[[142 110 115 137 132 131 133 131 124 141 126 109 135 123 141 120]
 [130 126 125 131 129 126 130 129 128 133 127 125 133 128 131 125]
 [131 127 135 114 115 129 107 122 139 120 140 130 129 106 115 123]
 [124 127 125 124 124 142 123 131 125 121 126 127 116 128 124 129]
 [132 134 129 126 119 127 124 130 137 128 127 130 132 124 125 122]
 [133 122 123 130 128 130 128 130 128 133 127 121 133 125 131 123]
 [123 134 129 135 130 120 139 126 124 127 122 133 125 140 131 131]
 [130 123 120 129 127 141 127 132 124 129 123 121 124 129 129 125]
 [141 137 115 139 111 127 132 145 143 138 112 122 136 129 138 113]
 [130 132 131 127 123 123 125 130 136 126 130 131 128 124 128 128]
 [128 126 126 123 125 134 122 128 127 127 127 126 127 124 124 125]
 [132 129 126 128 127 126 127 130 131 133 126 126 134 126 129 124]] → 123

[[135 148 108 151 137 132 124 106 138 130 111 131]
 [133 146 109 152 137 136 123 107 136 129 110 130]
 [132 145 109 152 137 138 122 107 135 130 110 128]
 [130 143 112 151 136 141 120 109 133 130 110 126]
 [121 121 134 127 126 140 124 136 122 129 129 120]
 [124 135 119 142 131 144 123 123 130 131 118 120]
 [124 135 120 140 131 142 124 124 130 131 120 121]
 [129 132 125 121 125 118 136 133 134 131 135 130]] → 130

[[130 125 129 128 119 125 126 128 125]
 [118 136 134 124 125 121 130 136 132]
 [128 132 125 130 130 143 134 123 127]
 [133 128 125 126 126 122 128 124 122]
 [125 126 126 128 129 130 127 129 126]
 [138 115 139 134 122 123 121 134 123]
 [125 125 127 128 129 132 129 130 126]
 [138 134 128 117 119 128 153 127 134]] → 126

[[123 112 129 134 140 128 143 122 130 122 125 132 134 128]
 [128 122 126 134 124 129 132 137 129 150 133 126 124 134]
 [135 141 129 129 132 131 105 128 126 122 126 130 122 129]
 [130 105 134 147 119 129 125 120 126 127 136 121 126 128]
 [130 119 120 125 117 129 133 120 128 138 138 124 129 137]] → 132

[[113 125 123 129 115 137]
 [126 132 122 119 123 111]
 [119 125 121 135 111 138]
 [129 127 138 138 139 120]
 [128 115 116 139 153 128]] → 129

[[141 113 117 128 131 139 128 133]
 [142 105 119 126 130 141 129 132]
 [140 117 118 130 133 149 131 129]
 [123 118 132 128 123 111 126 131]
 [140 108 121 125 132 136 128 133]
 [134 113 126 121 127 130 128 130]
 [123 133 134 119 130 124 128 127]
 [117 141 133 130 127 110 125 127]
 [134 121 125 122 132 132 128 130]
 [136 105 123 128 128 125 126 135]
 [126 143 123 132 129 122 124 125]
 [125 136 124 135 127 119 124 127]] → 139

[[121 128 138 126 120 137 131 123 151 137]
 [129 131 139 121 130 123 143 117 114 119]
 [124 127 114 126 144 126 116 136 125 118]
 [120 127 136 132 128 132 138 141 126 132]
 [130 129 115 123 138 127 112 120 127 125]
 [127 125 115 125 140 117 118 107 151 149]
 [134 131 124 126 130 120 136 134 130 128]] → 123

[[124 131 120 137 120 126 120 120 124 149 136 116 129 122]
 [126 143 125 140 119 123 119 120 124 136 129 129 132 119]
 [128 128 130 121 121 132 127 126 128 134 121 123 130 131]
 [129 128 129 127 130 128 129 129 129 124 127 131 128 129]
 [129 125 125 120 128 135 132 126 130 114 132 149 127 142]
 [130 133 132 128 129 127 129 129 129 118 124 138 129 128]
 [121 133 140 122 139 120 132 141 130 110 115 114 120 127]
 [126 135 113 153 140 119 125 122 127 114 156 154 125 124]
 [144 114 147 113 127 135 136 139 132 136 102 114 138 118]
 [129 121 122 131 131 129 129 127 128 129 139 133 127 131]
 [124 122 123 130 133 126 129 129 128 131 137 122 123 130]
 [111 156 125 135 125 119 120 123 125 107 129 137 119 135]] → 116

[[130 125 131 127 140 150 132 131 126 129 128]
 [153 130 129 126 123 131 130 131 126 127 137]
 [154 134 129 125 124 131 130 131 125 127 132]
 [129 131 157 134 123 133 131 132 126 129 128]
 [129 125 136 153 130 133 131 132 125 128 127]
 [132 151 138 126 123 133 131 132 126 128 128]
 [129 129 157 137 123 134 130 132 126 129 128]
 [129 125 130 126 122 132 140 155 130 130 126]
 [145 145 130 126 124 131 130 132 126 127 128]] → 126
---
[133 147 134 144 105 124 146]: 144
[101 108 137 122 127 110 127]: 122
[144 124 151 130 123 122 138]: 130
[102 106 141 118 110 155 110]: 118
[133 126 136 104 133 130 155]: 104
[150 140 100 124 131  98 129]: 124
[152 122  99 122 137 132 130]: 122
[131 112 124 155 139 119 140]: 155
[118 125 122 126 124 142 105]: 126
[137 140 151  99 152 150 108]: 99
---
[142 137 121 153 142 129] | 142
[152 109 130 102] | 152
[117 118 138 156 123 139 150] | 117
[144 153 134 128 137] | 144
[124 129 141 147 105 128] | 124
[147 157 122 120] | 147
---
128	108	126	149	116	118
110	119	133	107	119	151
122	131	134	107	133	151
-> 107

112	135	141	139	130	142
128	142	133	136	126	130
151	124	121	115	139	105
-> 115

124	125	123	123
135	111	131	131
100	104	143	143
-> 104

131	136	128	104	143	123
102	151	138	111	129	138
153	143	134	157	145	114
-> 157

152	132	143	123	148	139
151	152	155	116	140	122
152	133	144	123	148	139
-> 123

120	103	147	139	152	113	155
134	133	147	140	137	141	121
109	124	143	129	138	115	137
-> 138

132	119	140	133	122	124
127	152	139	140	121	120
136	118	125	135	155	115
-> 135

151	116	103	123	140
122	126	126	130	129
123	130	135	120	144
-> 135

108	149	109	143	114	143
134	112	113	149	152	115
127	147	150	122	125	147
-> 122
---
[[122 120 133 103]
 [131 124 131 124]
 [128 134 118 139]] 122

[[119 120 136 117 135 137 116]
 [133 138 122 132 118 120 133]
 [106 111 149 140 147 124 143]] 119

[[105 102 143 142 154]
 [126 124 135 144 144]
 [118 115 130 135 134]] 105

[[106 134 127 130]
 [109 123 139 133]
 [152 116 124 134]] 106

[[136 136 120 136 119 121]
 [113 112 142 137 145 120]
 [106 108 149 141 148 118]] 136

[[116 156 144 130 147 150 146]
 [110 147 150 140 135 149 132]
 [114 137 141 138 137 151 130]] 116

[[131 132 125 106 134 117 126]
 [125 149 134 123 128 127 131]
 [132 137 136 103 124 113 130]] 131

[[113 120 142 107 134 105]
 [118 127 119 152 106 157]
 [154 128 106 111 132 136]] 113
---
Q: [129 127 118 128 125 107 117]
A: 127

Q:
[[117 149 139 140 139 149]
 [147 105 142 114 112 144]]
A: 149

Q:
[[124 129 118 111 138]
 [110 142 144 119 126]
 [158 102 102 156 153]]
A: 129

Q: [113 115 131 155 119 135 144]
A: 115

Q: [130 150 124 118 140 152 103]
A: 150

Q: [148 121 130 149 122 140]
A: 121
